A small network was shown many inputs. Here are its activations along a few directions, one row for each input.
In each table, some parts of the input vary, and every possible input appears once, in random order.
Descriptions start from the smaller parts, as in this example, which fits no table here: one of 3 separate values, together with either a single point or one of 11 places along a line or (one of 4 places along a line, together with one of 5 places around a ring).
Shared parts are said once, and a part with two or three values counts as separate values.

Other details of the inputs shift rows strongly along two fixed directions, in all tables alike. That doesn't count.

Table:
r1: [-14.6 -33.2   9.0   5.9  42.8 -14.7  -3.3 -36.4  -0.5  36.6  31.9]
r2: [-13.2  24.5 -33.2   9.8 -50.2  17.9   4.6  27.7  19.1   3.8 -38.5]
r3: [-22.4  16.4 -26.4  13.0 -42.4  24.4 -12.3  29.8  42.3 -12.5 -22.6]
r4: [ 20.0   1.7   2.6 -27.1  21.8  10.4   7.4  -2.7 -18.5  -2.0  24.0]
r5: [ -6.4 -29.5   9.5  -4.7  52.3 -30.3  -5.7 -37.7   1.3  21.4  17.7]
r6: [-29.5  35.8  40.2  28.9 -13.7  10.2 -21.0  -1.6  11.9 -19.4 -29.6]
r7: [-46.8   0.2  80.3  10.8  -2.6   1.9 -46.3 -15.4 -11.5   8.2 -39.4]
r8: [-29.9  13.6  32.8  25.4 -12.9  20.0 -13.0   5.6  22.8   3.0 -40.3]
r9: [ 29.3 -17.9   1.4 -19.0  14.7 -11.0  -0.3   2.8 -20.0  -4.0  21.2]
r10: [-21.8 -13.4  32.5  29.2 -20.6 -14.7 -24.8  10.0  15.1 -19.0 -42.3]
r11: [ -9.7  26.2  -7.0   8.7 -35.3  19.1  -7.9  34.6   8.8 -52.5 -27.5]
r12: [ 51.3  -5.4 -42.1 -19.8  -3.6  -9.3  15.9  34.8 -14.5 -34.7  33.0]
r13: [ 53.6  27.3 -34.2 -17.4 -14.8  15.3  20.5  27.4  -2.9 -11.5  48.3]
r14: [ 47.8 -13.7 -53.5 -26.4 -16.4  -7.2  47.0  15.6  -4.3  -7.4  18.3]
r15: [  2.7 -27.4  25.3  12.3  46.5  -5.7  12.3 -31.9 -10.0  28.7  20.4]
r16: [-65.3 -17.6  41.5  45.2  14.2  -3.1 -33.5 -37.4  19.8  16.6 -40.7]
r17: [  3.0  -3.7 -12.9 -34.1  17.6   2.1  -6.9  -5.4  -8.9   5.8  33.8]
r18: [ 13.1 -12.4  -8.5  20.9  30.0 -11.3  26.9  -2.4  -5.3  -5.9  29.1]
r19: [ -3.2  20.8  -4.7   4.9 -47.4  16.1 -16.4  43.8   5.6 -46.2 -23.9]
r20: [ 44.1 -13.7 -69.7 -26.8 -11.4 -12.3  33.3  13.9  -1.7   3.5  16.5]
r21: [  8.5   4.4 -18.3 -35.2   6.5  -3.3   8.1  -7.8 -32.0  23.0  14.1]
r22: [-51.8 -18.2  54.9  34.0  -7.6  -2.3  -8.5 -34.8  -4.4  30.5 -50.7]
r23: [-11.1 -13.0 -35.7   6.8 -45.4  11.3 -16.2  20.6  45.5 -28.9 -33.6]
r24: [ -5.1  40.0 -31.7   0.5 -61.5  27.8  -3.9  17.1  13.4  -4.4 -33.8]
r25: [ 26.4  20.2   5.1 -13.1  18.8  13.7  10.0 -10.8  -6.0   9.6  31.3]
r26: [ 44.1  31.0 -43.9 -28.9 -24.7  15.9  42.6  12.6 -11.7  -0.7  33.5]
r27: [-28.3  12.7  37.6  28.9 -22.1  10.0 -20.0  15.4  16.4   4.8 -32.6]
r28: [-10.5   3.9 -36.6   3.2 -33.5  17.1 -21.0  17.0  26.2 -42.5 -38.3]
r29: [ -2.3   0.2  39.8   7.6  43.1 -25.8   2.1  -5.8 -18.4  28.3  32.8]
r30: [-57.1  12.1  73.7  41.2  18.8 -10.7 -22.6 -14.4   6.9  10.8 -36.2]
r31: [ 17.0 -13.6 -24.3 -29.8   9.4 -14.2   7.0 -12.4 -27.0  18.6   4.2]
r32: [  3.1 -24.1  30.1   6.2  51.0 -36.3   8.3 -23.0 -11.4   6.5  17.9]
r33: [ -7.0   0.4  31.1  -9.1  31.6 -15.5  23.8 -25.5 -24.9  49.4  17.1]
r34: [  3.0 -28.8  30.3  15.4  36.9 -16.5   5.3 -22.3 -16.9  30.6  27.4]
r35: [  9.4 -31.6  30.5  -6.1  46.3 -19.6   4.4 -30.9  -6.4  21.7  11.1]
r36: [-18.9  -7.3  26.7   8.6 -16.2  16.0 -26.7  -3.2   9.1 -20.1 -53.0]
r37: [ 39.0  12.2 -47.8 -43.1 -21.0  12.9  40.1  21.4 -25.1 -11.1  27.1]
r38: [ 35.4  23.4 -56.1 -27.8 -10.4  18.1  13.6  14.4  13.7  -6.3  52.1]
r39: [-30.5  -9.8  29.1  47.5 -18.1  -0.9 -17.1   7.0  11.3 -10.8 -33.3]
r40: [ 21.1  -7.7  -2.4  -8.8  29.8 -17.2   8.7   0.1 -18.7 -19.3  20.3]
r41: [  7.0  -9.2 -13.5  15.5 -49.6   7.6  -7.5  33.8  28.1 -33.8 -35.7]
r42: [-16.0   0.6  15.0   0.0  53.2 -17.2  -0.6 -27.1  -0.8  35.7  29.7]
r43: [ -7.5 -25.5   4.9   4.2  32.5 -20.5  11.0 -37.2 -22.5  52.5  11.2]
r44: [ 11.5 -21.9 -20.2 -28.5  20.2  -8.0  -8.2 -10.8  -4.0   1.7  23.9]
r45: [ 30.5  13.4 -63.6 -33.9   3.9  11.5  14.6  19.0  -1.9 -24.9  39.5]
r46: [  1.0  39.3  -1.6  19.2 -50.6  20.3 -14.7  35.2  17.6 -35.8 -17.8]
r47: [-14.1  40.2 -26.8  11.8 -40.7  30.1 -18.1  13.7  35.1 -27.7 -22.1]
r48: [  1.1 -21.9  30.5 -25.9  30.7 -22.2   8.7 -36.5 -39.9  30.1   4.3]
Each input here is: one of 6 places around a ring, together with either one of 2 separate values or one of 6 places along a line.
Changing only the place on the ring of 6 turns r24 into r31. The same change can be made to r26. Which row results? -> r48
Change only the choice among 2 separate values in r2. List by row number the other rows that result. -> r33
List by row number the other rows that have the place on the ring of 6 in common with r17. -> r4, r7, r11, r19, r21, r37, r45

Table:
r49: [ 19.0   2.0 -60.9  25.3 -25.6  22.6  12.6  46.6  39.5 -63.7   0.2]
r50: [-12.9  -3.0 -20.1  50.6 -27.5   6.9   3.7  22.8  41.3 -47.0 -39.1]
r51: [  4.4 -34.3  11.4   3.5  33.0 -28.1  17.7 -13.7 -13.9  22.2  11.7]
r52: [-38.3  39.5  83.6  20.6 -25.5  23.5 -33.7  -1.5  -4.4  -9.0 -47.9]
r53: [ 40.2 -10.3 -67.2 -11.5 -56.3  15.1  25.2  40.3   4.1 -29.7 -11.6]
r54: [  6.6  10.9 -61.6 -25.7 -48.8  21.9  -6.4  22.2  19.4 -28.3 -31.7]
r55: [ 34.5  -3.4 -55.9 -16.4 -53.5  14.2   1.0  45.3  19.4 -34.2 -10.8]
r56: [-24.1   0.9  -4.0  37.8 -39.9  24.1 -21.0  21.0  43.4 -15.4 -36.2]
r57: [ -5.3  31.8  64.7  -0.3  26.8   3.1  -8.3 -11.7 -27.7 -11.1   1.4]
r58: [ -6.6   0.1 -19.3  -8.6 -51.9  15.0 -20.6  19.5  19.4 -17.5 -42.1]
r59: [ 17.6  19.2  31.2 -17.3  64.2 -28.4   4.0 -10.0 -40.2  10.6  63.8]
r60: [ 52.6 -10.4 -87.2 -50.4   1.2   0.5  47.4  -0.2 -25.2   1.9  36.8]
r61: [-16.7  67.0   7.1 -10.3 -47.0  47.1  -6.9  10.1  -0.3 -17.2 -34.4]
r62: [-58.8  -4.7  49.3  21.9 -25.2   9.6 -52.1 -15.5  25.0   5.2 -56.3]
r63: [ -7.8  -1.5 -10.8  12.3 -45.0  18.5 -22.1  25.8  33.2 -26.7 -26.1]
r64: [-51.6  -9.6  21.4  27.4 -40.3   4.8 -16.8  -3.4  19.8  12.9 -72.0]
r65: [ -2.8 -10.8 -25.6  17.0 -45.4   6.8  10.8  27.9  21.4  -9.0 -35.8]
r66: [-58.1 -26.7  86.9  41.1  47.7 -16.6 -41.6 -45.0   6.5  32.7 -20.1]
r67: [ 38.5  35.9 -21.6 -23.7  -2.3   3.3  19.6  29.3 -18.5   5.0  58.5]
r68: [-19.2  16.8 -44.4  13.5 -30.2  31.6  -3.6  11.9  37.5 -18.0 -25.1]
r69: [  0.1  26.4  42.6 -25.2  46.6 -18.2  -2.4 -24.7 -40.7  54.0  57.1]
r70: [ 38.0 -15.5 -36.5  11.6  21.5 -13.7  35.7   8.8   8.4   0.7  44.0]
r71: [-56.9 -19.8  69.1  26.3 -21.8  -5.8 -59.9 -12.1  14.6  -9.2 -81.8]
r72: [-13.7 -12.4   0.4  12.5 -30.3   0.6 -28.3  21.7  20.0 -53.9 -52.7]
r73: [-65.5 -16.6  78.2  29.9  36.8  -9.5 -40.5 -51.8   6.3  52.3 -22.3]
r74: [ 12.4 -19.3   0.0   1.5  49.5 -24.4  25.7 -34.0  -8.4  52.1  48.0]
r75: [ 18.9 -32.4  15.4 -15.1  76.9 -33.7   2.5 -26.2 -20.0   1.1  58.7]
r76: [ 67.2  48.6 -36.7 -48.7  -1.9  24.5  46.3  21.6 -29.8   0.7  68.7]
r77: [-55.9 -24.0  84.1  47.3  33.4 -25.2 -27.2 -51.1   6.8  53.7 -28.5]
r78: [-20.5  -7.6  -8.5   6.8 -59.5  16.0 -11.0   6.8   5.7  -8.1 -62.7]
r79: [ 22.7 -30.8  15.2 -16.9  58.8 -26.7  -0.1 -20.7 -15.5  15.8  57.3]
r80: [ 41.0  40.1 -29.5 -53.0  45.6  -8.1  29.9  -9.5 -43.6  30.9  90.0]
r81: [ 28.1 -10.5 -40.5 -18.4  61.3 -20.5  44.5 -36.2 -12.6  42.9  67.6]
r82: [ 10.4 -11.8 -50.3  18.8 -36.5   2.6  24.2  41.5  21.3 -53.0 -28.9]
r83: [ 41.0  55.2 -27.7 -16.0 -57.0  42.3  21.8  52.4   1.9 -34.5   9.5]
r84: [ 41.6 -28.8 -42.8 -15.9   9.4 -15.5  30.9  11.3 -20.7 -30.7  17.8]
r85: [ -0.2 -45.1  47.1  -8.4  52.1 -37.2   0.3 -44.4 -41.5  36.2   9.9]
r86: [  7.8 -12.9  -7.2 -35.3  56.2 -14.8   1.9 -39.7 -16.2  30.5  50.3]
r87: [-66.4 -22.7  61.3  11.3  37.2 -23.0 -17.9 -62.0 -13.6  58.1 -44.8]
r88: [ 38.6  30.4 -10.7 -20.0  13.1  -5.1  14.8  26.4 -22.0  -3.2  59.7]
Changing only one part turns r77 into r81. The same change can be made to r83. Which row results? -> r61
Changing only one part turns r64 into r82. The same change can be made to r73. Which row results? -> r49
Describe the family of inputs behind these rows. -> one of 5 places along a line, together with either one of 2 separate values or one of 6 places around a ring
A walk changes only the place on the ring of 6. It starts at r79 and steps to r71. List the rest of the walk in order. -> r85, r51, r70, r66
Change only the choice among 2 separate values in r88. List by row number the other rows that result. -> r52

Table:
r89: [-34.7 -20.2  33.2  42.6 -41.0   0.7 -33.0  17.4  24.7 -40.0 -71.4]
r90: [ 46.3  60.0 -38.5 -29.4 -28.4  28.7  13.5  43.2  -9.0 -35.8  42.4]
r91: [ 28.1 -25.3  -5.6 -57.7  60.4 -26.7  17.5 -43.8 -45.4  43.8  54.4]
r92: [ 38.3   1.5 -70.2  -6.9 -10.2   7.6  23.8  35.5  16.5 -40.0  24.4]
r93: [ 38.1   9.8 -70.7  -4.5 -15.6  18.5  25.2  29.7  27.5 -24.1  31.6]
r94: [-51.1 -19.5  84.3  12.4  40.9 -29.7 -25.4 -59.0 -22.8  66.2 -24.8]
r95: [-44.2   9.3  13.3  40.3 -46.3  20.2 -16.0   9.3  27.1  -3.8 -58.1]
r96: [ 22.2 -15.4  -7.8 -39.1  62.3 -28.4  19.4 -36.1 -29.5  50.7  65.4]
r97: [ 15.5  55.3   3.1  -8.4 -38.9  30.7   5.0  41.9  -4.3 -30.0   0.1]
r98: [-34.6  -2.7  16.4   9.1 -55.5  15.7 -23.6   0.2   4.6  -7.3 -81.8]
r99: [ 36.9 -44.0   5.1 -24.2  79.1 -39.1  10.0 -21.6 -27.3  13.3  68.7]
r100: [ 30.1  12.6 -75.9  -9.4 -21.4  20.5  26.2  29.9  19.0 -15.7  31.6]
r101: [-52.5 -28.5  94.1  30.7  55.5 -36.2 -25.8 -54.5 -17.4  36.3 -23.9]
r102: [-38.4   7.3  19.2  44.4 -40.9  17.5 -16.8   8.0  36.3 -13.3 -58.4]
Changing only one part turns r90 into r97. The same change can be made to r96. Which row results? -> r94
Describe the family of inputs behind these rows. -> one of 2 separate values, together with either a single point or one of 6 places along a line
Change only the place on the line of 6 in r102. List by row number the other rows that result. -> r89, r94, r95, r98, r101
Change only the choice among 2 separate values in r89. List by row number the other rows that result. -> r99
